A small network was shown many inputs. Here are its activations along a few directions, one row for each input.
Each table varies a few parts of the input and shows all the possible inputs, shuffled.
Descriptions start from the smaller parts, as in this example, which fits no table here: one of 8 places around a ring, together with either a single point or (one of 2 separate values, together with one of 4 places along a line) or one of 9 places along a line.
Shared parts are said once, and a part with two or three values counts as separate values.

Other details of the inputs shift rows strongly along two fixed directions, in all tables alike. That doesn't count.

Rows:
r1: [-31, -24,  -2,  -2,  48,   1,  -9,  -3,  37,   0,   5,   8]
r2: [ 22,  20,   1,   4, -49,  -3,  11,   5, -32,  -2, -16, -24]
r3: [-32, -17,  12,  -4,  42,  12,  -1,  -2,  17,  13,  10,  15]
r4: [-45, -48, -48, -24, -23,  10,  24,  12, -27,   1, -40, -36]
r5: [ 33,  19,   1,   7, -20, -10,  -7,  -4,  -7, -10,   7,  10]
r6: [15, 21, 12,  5, -6,  2,  0, -2,  2,  8,  5, -6]
r7: [ 25,  23,  16,  10, -16,  -6,  -2,  -3,  -7,  -5,   3,   2]
r8: [-12, -20, -11,  -1,  34,   0, -14,  -6,  27,  -9,  10,  13]
r9: [ 50,  31, -10,   4, -46,  -9,  -2,  -2, -20,  -9,   0,  -5]
r10: [-13,  -6,  10,   1,  22,  -1,  -3,  -4,  14,   1,   4,  11]
r11: [-33, -24,  13,   1,  44,   1,  -5,   3,  20,  -2,   7,  18]
r12: [-79, -77, -74, -38, -37,  19,  40,  24, -45,   6, -65, -63]
r13: [ 12,  12,  18,   8,  -6,  -4,  -2,   2, -10,  -3,   7,  11]
r14: [  8,  -1, -16,  -6, -55,  -5,  17,   9, -46,  -6, -25, -16]
r15: [-50, -38,   5,  -8,  64,  12,  -6,   1,  29,  10,  14,  22]
r16: [ 26,  29,  17,  10, -22,  -4,   0,  -4,  -8,   4,   4,  -4]
r17: [ 6,  6,  5,  3,  5, -2, -4, -4,  7,  3,  8,  8]
r18: [-29, -14,  21,   0,  36,   5,   0,   4,   9,   6,   7,  17]
r19: [ 15,  -1, -15,   2,  10,   2, -14,  -9,  18,  -6,  14,   3]
r20: [ 30,  29,   8,   6, -21,  -5,  -1,  -4,  -4,   1,   3,  -2]
r21: [-27, -22,   2,   1,  46,   2,  -9,   0,  33,  -4,   6,   5]
r22: [ 20,  27,  24,  10, -16,  -2,   2,   0, -12,   3,   3,  -1]
r23: [ 26,  30,  17,   5, -21,  -2,   3,  -1, -14,   6,   4,   3]
r24: [-40, -23,  18,  -3,  47,   8,   0,   0,  16,   8,   6,  21]
r25: [ 47,  27, -11,   7, -25,  -8, -11,  -5,   1, -11,  10,  -3]
r26: [ 21,  29,  16,   5, -16,   0,   3,  -1,  -7,   8,   4,  -3]
r27: [ 50,  28,  -3,  12, -30, -10, -12,  -5,  -7, -17,   8,  -2]
r28: [-35, -47, -76, -31, -62,   1,  33,  23, -42,  -8, -63, -63]
r29: [ 7, -1,  3,  4,  9, -3, -9, -1,  5, -9,  9, 13]
r30: [ 23,  29,  21,   9, -21,  -3,   3,  -3, -12,   5,   3,   1]
r31: [-14,  -9,  11,   2,  22,  -4,  -3,  -2,  11,  -1,   5,  17]
r32: [ 25,  23,  11,   5, -18,  -4,  -1,  -1, -10,   2,   8,   7]
r33: [-14, -12,  -7,  -1,  34,   4,  -9,  -6,  33,   3,   9,   1]
r34: [ 8, 16, 14,  4,  0,  6,  0, -5,  1, 12,  7, -1]
r35: [-20, -23,  -9,  -5,  42,   7, -11,  -5,  26,   0,  14,  16]
r36: [ 4,  6,  7,  2,  4, -5, -3,  0,  7,  1,  6,  8]
Each input here is: one of 4 places along a line, together with either one of 3 separate values or one of 6 places around a ring.
Question: Changing only the place on the line of 4 turns r34 into r26. The same change can be made to r3. Which row results?
Answer: r23
Question: Start at r29 and move only the place on the line of 4, one step at a time. The first step leads to r5. Which rows follow, in order?
Answer: r9, r35
Question: Which other rows agree with r14 in the place on the line of 4? List them by row number.
Answer: r1, r5, r8, r10, r16, r24, r30, r31
Question: Which other rows agree with r2 in the place on the line of 4? List them by row number.
Answer: r7, r11, r13, r18, r21, r22, r27, r29

Rows:
r37: [-64, -66, -21, -15,  59,   8,  -4,   2,  23,  -4,   1,  21]
r38: [  9, -10, -44,  -9, -43,  -6,   9,   2, -15, -12, -29, -35]
r39: [-47, -29,  -4, -11,  37,  11,   6,   3,  16,  12,  -5,   0]
r40: [-48, -35,  -1,  -6,  36,   9,   4,   2,  14,   7,  -6,   1]
r41: [23, 32, 25,  8,  2, -2, -3, -7,  9, 11, 16, 13]
r42: [ 16,  13, -18,  -6, -61,   3,  17,  10, -41,   5, -23, -35]
r43: [ 1,  5, 28, 11, 26, -1, -9, -1, 10, -6, 16, 18]
r44: [21, 30, 27, 11,  2, -6, -5, -9,  9,  6, 14, 14]
r45: [ 22,  28,  29,  10,   2, -10,  -6,  -6,   7,   2,  14,  21]
r46: [-78, -94, -72, -35,  -6,   8,  25,  26, -35, -16, -47, -23]
r47: [-30, -32, -26, -10,  38,   7,  -6,  -2,  35,  -1,  -1,  -8]
r48: [23, 30, 27, 13,  2,  2, -7, -8,  8,  8, 17,  7]
r49: [ 15,   8, -16,  -4, -60,   2,  18,   4, -41,   0, -26, -35]
r50: [ 0, 11, 24,  7, 28, 10, -9, -7, 18, 11, 20,  7]
r51: [ 11,   7, -15,  -6, -61,  -8,  18,   9, -43,  -5, -30, -24]
r52: [-46, -29,  -5, -15,  38,  13,   7,   7,  15,  16,  -2,   1]
r53: [ 31,  21,   5,   4,   3,   2, -15,  -9,   6,   1,  23,  16]
r54: [ 35,  23,   4,  13,   5, -12, -19, -11,  24, -11,  16,   7]
r55: [-47, -36,   0,  -6,  37,  10,   4,  -1,  13,   5,  -6,   0]
r56: [ 37,  23,   4,  14,   4, -12, -19,  -4,  20, -16,  18,  10]
r57: [22, 26, 30, 15,  2, -6, -8, -6,  4,  0, 15, 14]
r58: [  4,  -2,   2,   2,  27,   5, -13, -10,  18,   1,  20,  22]
r59: [ 39,  30,   0,   9,   4,  -2, -18, -10,  27,  -1,  22,  -3]
r60: [23, 24, 30, 15,  4, -6, -9,  1,  1, -5, 17, 17]
r61: [ 15,   8, -15,  -5, -60,  -9,  18,  16, -47, -10, -27, -21]
r62: [ 16,  15, -20,  -9, -62,   1,  20,  10, -41,   6, -25, -34]
r63: [-35, -39, -19,  -9,  32,   6,  -3,  -3,  13,  -2,   1,  14]
r64: [22, 30, 27, 10,  1, -7, -3, -9,  8,  7, 14, 17]
r65: [-1,  5, 24,  4, 24, -5, -5,  4, 12, -1, 14, 25]
r66: [ 13,   5, -13,  -2, -62,  -5,  17,   6, -46,  -9, -29, -28]
Question: What is each input in this table made of?
Answer: one of 5 places along a line, together with either one of 2 separate values or one of 4 places along a line
Question: Changing only the place on the line of 5 turns r50 into r55. The same change can be made to r62. Which row results?
Answer: r44
Question: Which other rows agree with r60 in the place on the line of 5? List them by row number.
Answer: r43, r46, r56, r61, r65
Question: Which other rows does r38 become when the place on the line of 5 takes its other values? List them by row number.
Answer: r47, r54, r56, r59
Question: Start at r53 and move only the place on the line of 5, one step at a time. The first step leads to r58. Which rows follow, in order?
Answer: r63, r37, r46
Question: Which other rows does r39 become when the place on the line of 4 takes its other values? List them by row number.
Answer: r41, r48, r49

Rows:
r67: [ 90,  61,   4,  23, -64, -16, -13,  -9, -19, -19,  12, -12]
r68: [  9,  17,   1,   3,  43,   7, -18, -16,  60,  13,  23,  -2]
r69: [-45, -27,  15,  -9,  40,   5,   6,   5,   5,  11,   2,  24]
r70: [-52, -43, -15, -14,  -5,  12,  21,  16, -24,   3, -30, -29]
r71: [ 60,  36,  -3,  13, -54, -25,  -6,  -1, -18, -22,  -2,   2]
r72: [-41,  -5,  17,  -4,  56,  16,   1,  -8,  47,  33,  10,  -7]
r73: [  5,  -1,  14,  13,  42,  -9, -22, -10,  38, -16,  20,  22]
r74: [-14,  -5,   4,  -2, -29,  -3,  18,  11, -30,  -6, -27, -18]
r75: [-14,  -2,  17,  -3,  18,  11,   5,  -1,  -5,  16,  11,  20]
r76: [  1, -17, -29, -10,  -6,   4,  -2,  -2,  -7,  -3,   1,   5]
r77: [ 48,  34,  21,  15,  12, -15, -24, -15,  21,  -9,  35,  40]
r78: [-18,   0,  27,   3,  16,  -7,   4,   7,   1,   1,   0,  17]
r79: [  5, -14, -38,  -8, -25,   5,   0,   3, -17,  -9, -12, -21]
r80: [-36, -34, -34, -21, -44,  15,  30,  19, -52,   7, -43, -41]
Question: What is each input in this table made of?
Answer: one of 2 separate values, together with either a single point or one of 6 places around a ring
Question: Changing only the choice among 2 separate values turns r68 into r72. The same change can be made to r71. Which row results?
Answer: r78
Question: Which other rows does r70 become when the choice among 2 separate values takes its other values? List them by row number.
Answer: r67
